A small network was shown many inputs. Here are its activations along a few directions, one row for each input.
In each table, some parts of the input vary, and every possible input appears once, in random order.
A made-up example of a description, with smaller parts first: one of 4 places along a line, together with either a single point or one of 11 places along a line or (one of 2 separate values, together with one of 8 places around a ring).
Shared parts are said once, and a part with two or three values counts as separate values.
In the rows, 128 means zero.

Other details of the inputs shift rows strongly along two fixed directions, in all tables alike. That doesn't count.

Table:
r1: [131 122 106 187 121 155 142 124 136 127 133  92 150]
r2: [117 121 131  51 130 109 113 136 118 128 118 145  86]
r3: [142 132 106 218 124 162 141 107 135 128 133  99 174]
r4: [119 114 120  80 115 117 133 160 132 124 131 101  84]
r5: [145 148 133 119 164 129  88  71 113 144  97 196 146]
r6: [143 151 133 120 159 124  89  76 115 140 103 188 143]
r7: [108 127 150  73 115 107 130 163 127 124 140 138 100]
r8: [126 123 132  52 131 104 113 143 120 129 119 140  80]
r9: [135 132 112 187 125 150 134 111 135 128 128 105 156]
r10: [141 147 134 116 163 127  86  68 116 145  94 197 146]
r11: [143 145 131 128 161 127  92  74 115 142 101 186 145]
r12: [113 122 136 120 104 123 150 174 132 122 153 102 115]
r13: [128 130 156  59 136 101 121 150 127 123 134 150 102]
r14: [114 104 109 128  98 127 161 176 138 115 145  54  96]
r15: [124 117 142 114 112 117 155 173 139 115 153  91 112]
r16: [138 132 137 181 130 139 147 126 138 123 141 118 165]
r17: [111 101 109 125  94 130 160 173 135 116 145  58  97]
r18: [120 120 133  52 128 104 116 141 123 128 118 136  81]
r19: [126 123 151  74 125 100 136 165 128 119 143 122  96]
r20: [137 137 128 125 150 132 103  83 114 140 106 179 145]
r21: [120 147 158  84 142 110 103 116 118 136 119 194 129]
r22: [119 113 121  85 114 110 136 162 128 121 133  96  82]
r23: [133 122 104 208 121 155 145 117 137 127 130  90 160]
r24: [136 140 130 126 153 128 100  77 112 141 103 188 146]
r25: [123 136 137 160 123 141 136 130 133 132 139 141 157]
r26: [139 134 107 208 128 162 135 104 138 129 129 108 172]
r27: [112 103 110 131  99 129 157 165 133 115 143  64 102]
r28: [135 130 108 208 122 155 140 112 137 124 131  94 165]
r29: [140 130 139 162 131 134 143 133 136 124 142 124 154]
r30: [123 136 137 158 124 134 134 130 129 132 137 143 154]
Each input here is: one of 5 places around a ring, together with either one of 2 separate values or one of 4 places along a line.
Q: Changing only the place on the ring of 5 turns r27 into r24. The same change can be made to r14. Which row results?
A: r22
Q: Change only the place on the ring of 5 in r19. List by row number the other rows that result.
A: r13, r15, r16, r29
Q: Change only the place on the line of 4 in r18. List by row number the other rows that result.
A: r9, r10, r17

Table:
r31: [111 111 123  10 121 106 101 124 108 135 102 165  60]
r32: [110 107  88 163 106 154 144 123 130 132 119 102 128]
r33: [119 152 162  65 143  99  90 112 107 145 115 213 122]
r34: [115 106 124 184  97 149 177 162 141 125 157  84 155]
r35: [126 129 124 127 124 130 128 141 144 119 130  95 127]
r36: [162 140 142 171 172 143 112  59 122 136 110 196 194]
r37: [102 120 113 190  89 149 164 174 134 123 154  65 140]
r38: [124 120 140 171 115 130 165 155 140 118 152  87 145]
r39: [145 138 126 186 150 138 127  98 125 129 129 142 173]
r40: [137 139 156   4 157 100  84 113 117 133 103 188  83]
r41: [139 136 116 165 138 160 118 104 136 139 117 141 154]
r42: [114 108 122 195  77 135 188 196 141 114 177  37 130]
r43: [148 156 122 172 151 146 103  83 123 138 116 159 170]
r44: [157 133 126 146 150 140 120 100 135 131 115 147 147]
r45: [115 137 133  84 127 115 108 137 120 133 127 151 106]
r46: [111 129 143  34 113 102 113 178 125 115 137 106  54]
r47: [111  95  91  81 100 110 138 173 111 114 128  48  49]
r48: [139 115 136  56 131  99 128 158 129 118 131 120  77]
r49: [119 111 115 166  99 155 163 163 147 122 154  79 140]
r50: [101 112  88 155  88 141 149 154 131 125 136  63 102]
r51: [137 125 144 150 131 137 139 112 126 134 136 162 160]
r52: [120 135 128 190 117 147 142 124 123 134 136 139 168]
r53: [123 131 107 186 114 158 138 134 139 122 141  90 148]
r54: [102  94 112 178  73 152 191 202 148 111 171  31 130]
r55: [124 131 143  46 139 114 109 141 128 130 122 154  92]
r56: [102 107 112 159  86 145 174 188 144 119 156  61 119]
r57: [140 128 144  85 142 102 121 130 133 116 127 128 107]
r58: [119 102 107  11 139  92 100 129 111 133  94 131  46]
r59: [153 150 154 147 173 124 100  60 123 135 105 198 176]
r60: [148 159 152 175 167 132 105  69 113 139 114 208 189]
r61: [138 137 180   8 175  82  91  99 105 139 105 241 106]
r62: [141 126 101 169 149 138 107  65 121 138  91 134 146]
r63: [145 132 108 197 123 166 141 115 148 130 131  97 159]
r64: [103 128 127  18 135 100  85 107 110 139  92 177  76]
r65: [123 142 167  19 155  76 100 127 104 134 115 201  89]
r66: [127 139 117 204 113 154 135 130 141 131 148 105 165]
r67: [153 139 130 158 150 128 115  94 122 128 123 146 153]
r68: [131 120 143  16 130  98 123 166 130 113 126 117  61]
r69: [ 87 101 103  54  91 112 143 186 115 117 136  65  46]
r70: [118 113 108 160 105 146 153 158 145 129 147  92 133]
r71: [141 145 155  17 144  81  85 136 118 124 113 165  63]
r72: [ 89  97 130  53  69  88 182 246 129 105 176  34  37]
r73: [116 123 114 186 103 150 156 155 152 121 153  73 150]
r74: [163 136 129 174 156 144 122  80 131 133 118 153 176]
r75: [161 159 133 188 162 134 105  72 125 133 115 168 184]
r76: [104  91 134  38  94  97 172 233 132 108 164  58  47]
r77: [155 138 141 167 166 140 117  75 127 139 109 182 175]
r78: [106 142 158  40 135  97 102 138 127 130 118 176  99]
r79: [109 133 123 179  98 140 149 160 137 121 148  92 143]
r80: [135 149 137  92 145 112  93 118 119 129 115 150 112]
r81: [149 139 132 147 141 131 121 109 139 124 123 125 144]
r82: [138 152 125 199 142 159 116  88 142 135 119 140 186]
r83: [123 109 129 170 105 141 172 160 137 126 156  94 140]
r84: [145 141 105 145 163 128  73  39 103 149  76 183 142]
r85: [127 140 147 147 139 123 130 107 128 129 127 166 164]
r86: [148 121  87 191 152 160 110  48 119 145  88 144 163]
r87: [117 128 130 210 111 150 157 125 142 131 142 112 181]
r88: [136 154 154 145 167 137  91  56 112 160  97 250 185]
r89: [139 130 111 171 120 141 142 139 135 118 142  75 132]
r90: [138 121 130 166 115 124 153 155 133 110 154  81 132]
Q: Changing only one part turns r81 into r71. The same change can be made to r35. Which row results?
A: r80
Q: Changing only one part turns r59 into r36. The same change can be made to r38. Which row results?
A: r61
Q: What is each input in this table made of?
A: one of 5 places around a ring, together with either one of 2 separate values or one of 10 places around a ring
Q: Change only the choice among 2 separate values in r69. List by row number the other rows that result.
A: r47
Q: Change only the choice among 2 separate values in r64. List by row number the other rows that result.
A: r62
Q: A walk changes only the place on the ring of 10. It starts at r72 and steps to r52. List the rest of the walk in order.
A: r37, r45, r53, r43, r89, r67, r39, r65
Q: Change only the place on the ring of 10 in r70. List by row number the other rows that result.
A: r41, r44, r48, r56, r63, r76, r77, r83, r88
